Each row below holds a small network's activations on one input, seen along a few directions.
Each table varies a few parts of the input and shows all the possible inputs, shuffled.
Descriptions start from the smaller parts, as in this example, which fits no table here: one of 6 places along a line, together with either a single point or one of 11 places around a ring or (one of 2 separate values, together with one of 8 places around a ring).
Shared parts are said once, and a part with two or three values counts as separate values.

Other details of the inputs shift rows strongly along three fixed directions, in all tables alike. That doesn't count.

Table:
r1: -6,-5,-11,0,-8,9,5,-10,-20,-7,-15,-8
r2: -20,-19,-45,27,13,26,-15,5,-4,-21,13,11
r3: 25,8,37,-4,1,-22,15,-10,13,8,-1,2
r4: 9,0,8,-12,2,-6,-10,-8,9,-8,-5,-3
r5: -21,-14,-34,19,12,17,-18,14,11,-9,56,22
r6: -19,-13,-32,19,15,19,-5,7,-3,-6,8,8
r7: 3,15,14,-6,-8,0,-4,-3,2,-2,-20,-5
r8: 10,-1,-8,19,4,-1,8,-13,5,-14,-15,12
r9: 23,-11,-4,2,26,-6,-18,-2,-12,-28,4,6
r10: -12,2,-4,0,-14,12,6,-13,-9,2,-31,-18
r11: 22,-4,27,-14,14,-10,-13,1,10,2,22,-6
r12: 5,19,23,-11,-3,-7,2,1,4,11,-15,-4
r13: -3,-12,-13,-1,6,6,-8,-12,0,-11,-11,-6
r14: 6,8,47,-9,1,-9,-4,20,7,34,50,5
r15: 11,8,32,-15,-8,-5,8,1,-12,14,9,-12
r16: 17,-18,-22,11,22,5,-24,-5,-14,-44,3,8
r17: 3,-5,-13,4,11,6,-1,-2,-17,-14,-14,0
r18: -33,8,-20,5,-34,13,22,6,-4,27,-12,-4
r19: -9,-1,-2,-12,-13,11,19,-7,-15,13,-24,-13
r20: 21,-3,-2,-4,13,-23,-14,-1,7,-20,-4,1
r21: -12,7,18,-8,4,-6,4,18,15,30,43,10
r22: 8,19,39,-26,-14,-12,7,-4,10,22,-11,-14
r23: -30,5,-17,-2,-29,11,25,8,2,31,-11,-4
r24: -2,2,-4,0,-9,11,8,-7,-22,-5,-31,-10
r25: 15,-4,19,-7,20,-14,-10,2,7,-4,16,-4
r26: -31,-4,-19,10,8,12,5,20,13,18,45,15
r27: 11,-3,9,-3,4,-4,-15,-12,-3,-15,-7,-10
r28: 9,-14,-10,-5,9,3,-6,-9,-11,-16,-3,-2
r29: 22,-3,34,-5,29,-17,-21,19,11,8,58,13
r30: 6,8,-1,-1,-4,-12,-1,3,0,-1,-20,0
r31: -17,6,-12,4,-20,6,9,11,2,16,9,-1
r32: -28,-3,-9,-2,-9,12,27,5,-17,28,-5,-2
r33: 6,-6,-18,-1,-1,-6,-9,-3,6,-14,-7,1
r34: 7,14,26,5,-21,-3,23,-11,4,15,-18,1
r35: 9,2,5,10,-11,-1,11,-19,5,-8,-11,1
r36: 24,-11,5,-6,25,-12,-12,-3,-8,-25,4,-3
r37: 7,17,12,-7,-11,-14,7,5,1,10,-24,-6
r38: 4,0,-12,4,12,-1,-15,-5,3,-22,-14,5
r39: -12,-2,0,-4,-2,1,9,-9,-6,7,-28,-12
r40: 13,-11,-9,11,3,-1,4,-18,12,-18,-5,8
r41: -20,4,0,3,-6,11,1,16,11,20,44,8
r42: -35,0,-25,9,-12,10,22,22,5,31,19,8
r43: 14,6,4,-1,-5,-11,-11,3,2,-11,-9,1
r44: -4,4,-7,3,-4,5,-9,-5,0,-15,-18,1
r45: 3,5,-6,4,-9,-2,-4,6,1,-7,-10,0
Each input here is: one of 5 places around a ring, together with either a single point or (one of 2 separate values, together with one of 4 places along a line).
Changing only the place on the ring of 5 turns r7 into r22. The same change can be made to r2. Which row results? -> r11
Change only the choice among 2 separate values in r23. List by row number the other rows that result. -> r33
Change only the place on the line of 4 in r20. List by row number the other rows that result. -> r21, r32, r39
Change only the choice among 2 separate values in r26. List by row number the other rows that result. -> r21

Table:
r46: 18,0,9,-8,5,-12,-8,7,-2,0,-1,-5
r47: 24,3,4,0,0,-12,-16,-14,0,-31,-15,-7
r48: 7,4,7,4,1,-8,-12,-1,3,-8,-6,3
r49: 19,0,20,8,4,-8,3,-7,-7,-6,4,-1
r50: -21,13,13,-8,-18,6,21,-5,5,28,-17,-3
r51: -19,-4,-17,13,3,10,0,18,6,7,52,24
r52: -38,9,-24,15,-19,21,19,-2,-8,12,-22,-1
r53: 2,8,14,-4,-13,-3,8,3,7,9,9,-5
r54: -7,-12,-23,8,1,10,-9,2,-10,-13,12,7
r55: -21,-10,-24,21,-2,12,-4,19,6,9,43,20
r56: -6,-1,7,-3,7,-6,1,14,1,14,14,-2
r57: -8,-12,-8,-1,-1,6,-4,-3,0,1,0,-3
r58: -2,-15,-33,22,8,11,10,-4,-10,-15,-13,9
r59: 6,0,18,-12,9,-4,-5,-5,2,0,1,-2
r60: -9,-5,-20,1,7,9,4,12,-6,2,15,9
r61: 4,9,20,-5,-2,-4,5,8,10,8,26,3
r62: -3,-14,-30,3,6,4,-6,-14,-6,-21,-15,-5
r63: 19,-3,20,5,6,-5,6,-6,-2,-7,3,-3
r64: 3,-9,-11,1,6,-6,-6,3,-3,-9,-3,-6
r65: -4,-6,-13,6,0,-3,-3,-3,9,0,4,1
r66: 26,4,6,-3,11,-16,-15,-3,6,-20,-23,-3
r67: 0,-3,-3,7,7,3,-13,0,-8,-10,-3,-5
r68: -7,-7,-7,6,4,4,-6,-2,11,-3,3,6
r69: 6,-6,6,9,3,9,11,-7,0,4,6,3
r70: 7,4,2,-4,-11,3,2,-12,6,-4,-16,-7
r71: 4,6,1,-3,2,-5,5,11,7,7,18,10
r72: 15,9,25,-8,-3,-17,0,18,12,21,25,3
r73: -13,20,14,-6,-20,4,20,-7,-2,15,-37,-14
r74: -15,-9,-25,6,6,15,0,13,-6,1,25,18
r75: 2,3,6,-4,-3,-12,6,10,9,8,20,1
r76: 5,10,30,-3,-1,-8,-1,13,14,18,24,-1
r77: 1,-2,24,-10,6,-4,-4,7,7,18,22,1
r78: -6,3,4,-1,3,3,-3,3,-9,1,4,4
r79: 9,3,8,-5,5,-3,-8,-3,-9,-13,3,-4
r80: -11,8,-8,2,-8,7,8,-1,-1,5,-20,7
r81: 10,1,7,-12,9,-12,0,2,-4,-6,2,-5
r82: 19,-7,2,7,5,-3,3,-11,-8,-14,-18,7
r83: 3,1,-12,2,-4,-2,3,7,4,0,5,6
r84: 16,4,5,-7,7,-17,-3,-3,5,-16,-7,-2
r85: -7,-1,-1,-1,1,5,-1,7,-8,3,21,8
r86: 5,-9,-26,1,3,4,-5,-3,-10,-20,-19,-3
r87: -18,-9,-31,9,4,21,2,0,-8,-14,1,1
r88: 2,7,24,-5,2,-14,0,6,15,22,21,1
r89: 8,0,8,-2,6,-1,-10,-3,-3,-11,-14,-12
r90: -4,-5,-4,3,-4,2,-7,4,-8,1,4,0
r91: 2,8,3,0,6,-5,2,13,8,9,15,10
r92: 2,-5,-6,2,7,10,-11,-9,-2,-10,-17,-7
r93: -26,-16,-26,17,4,21,-1,21,1,10,46,9
r94: -6,-3,-3,-7,5,0,4,-3,-3,5,8,-1
r95: 6,-12,-7,-6,5,2,-9,-10,-1,-17,-2,-2
r96: 3,-1,5,-6,7,-7,-6,-9,-2,0,-17,-11
r97: 28,5,18,-9,3,-28,-10,-6,7,-14,-19,-12
r98: 19,-2,8,-3,11,-10,-23,-9,-8,-25,-20,-6
r99: -15,3,-10,-8,-19,2,20,-6,-13,10,-37,-17
r100: 2,-4,1,-6,-1,8,-2,-2,0,3,12,-3
r101: -10,-2,-22,11,4,16,-2,-8,5,-12,-11,4
r102: 15,4,-4,-4,0,-5,-6,-10,-1,-22,-24,5
r103: -15,-16,-28,5,10,16,-4,-4,-3,-15,9,8
r104: -24,10,0,-5,-16,20,20,-8,-9,22,-31,-12
r105: 3,5,7,1,-1,-4,-4,8,6,7,2,8
r106: 0,-3,-16,1,8,8,-8,-3,-10,-16,-20,5
r107: 11,11,31,-3,-7,-14,-4,11,9,18,29,-1
r108: -9,-2,-3,-3,9,1,1,-2,-2,5,3,-1
r109: -25,15,0,-4,-19,3,24,-11,-1,25,-33,-9
r110: 6,-10,-10,-1,7,-6,-11,-11,-3,-14,-14,-9
r111: -2,8,9,-9,2,-1,8,11,-5,16,0,0
r112: -3,4,-1,1,8,-9,2,7,7,0,6,4
r113: -2,-8,-17,1,-1,8,-3,5,-7,-5,5,7
r114: -20,8,18,6,-25,9,36,2,-12,42,-3,2
r115: 8,1,-2,2,6,-13,-7,-2,6,-13,-19,-5
r116: -28,14,4,-6,-21,16,26,-3,-13,24,-34,-16
r117: -21,7,2,-4,-29,7,20,-9,2,25,-33,-11
r118: -19,-13,-36,10,7,26,-1,-1,-4,-10,12,7
r119: -16,3,4,3,-18,5,35,-15,-10,27,-31,-9
r120: 9,3,26,-12,-2,-5,1,10,2,12,29,-5
r121: -5,15,7,-10,-30,0,20,-6,-5,18,-37,-6
r122: 15,3,15,-1,7,-5,-13,-4,13,-6,2,-2
r123: 11,8,7,0,1,-6,-6,-4,0,-14,2,0
r124: -21,12,0,-7,-19,2,24,-7,2,25,-15,-4
r125: -7,-4,-7,7,-3,5,-6,4,-8,0,7,-4
r126: 3,4,17,-6,-4,-4,-1,8,-4,12,28,-3
r127: 0,0,9,-3,4,0,-5,15,-1,14,15,7
r128: -4,0,4,-4,12,-5,1,12,0,7,18,2
r129: -7,-11,-31,16,-1,15,-8,-7,6,-16,-8,1
r130: 16,0,8,-7,3,-15,-6,-8,10,-7,6,-1
r131: 9,7,23,-14,-3,-9,3,-6,10,4,3,1
r132: 2,11,28,-7,4,-5,-1,10,-3,16,24,-1
r133: 19,4,2,-5,4,-2,-9,-17,6,-25,-20,-4
r134: 17,14,33,-4,0,-17,-10,2,6,3,4,-6
r135: 28,3,14,-10,13,-15,-15,-2,-4,-15,-22,-9
r136: 12,1,1,1,-3,-8,-10,-4,1,-16,2,4
r137: 2,-9,-4,12,7,-3,14,1,-3,1,5,4
r138: 0,-3,-12,7,-5,2,-5,6,4,-2,1,9
r139: -8,-24,-20,21,13,13,5,-1,3,-6,27,18
r140: -4,6,2,5,1,-1,-4,2,1,-1,5,9
r141: 23,-2,0,3,5,-10,-18,-11,6,-33,-20,-10
r142: 6,-1,20,-8,0,0,-5,7,5,17,25,-4
r143: -7,-15,-29,11,5,11,-11,9,-5,-9,9,10
r144: 5,-10,-18,2,1,1,-8,-15,6,-26,-14,1
What do these inputs look like to the network? -> one of 9 places around a ring, together with either a single point or (one of 2 separate values, together with one of 5 places around a ring)
Changing only the place on the ring of 9 turns r72 into r97. The same change can be made to r91. Which row results? -> r112
Changing only the place on the ring of 9 turns r111 into r116. The same change can be made to r66. Which row results? -> r76
Change only the place on the ring of 9 in r70. List by row number the other rows that result. -> r47, r53, r75, r83, r121, r130, r136, r144
Change only the choice among 2 separate values in r71. List by row number the other rows that result. -> r60
Change only the place on the ring of 5 in r144. List by row number the other rows that result. -> r50, r68, r117, r131
List by row number the other rows that have the place on the ring of 9 in common with r122. -> r69, r70, r92, r100, r101, r104, r118, r129, r133, r142
Change only the choice among 2 separate values in r73. List by row number the other rows that result. -> r116
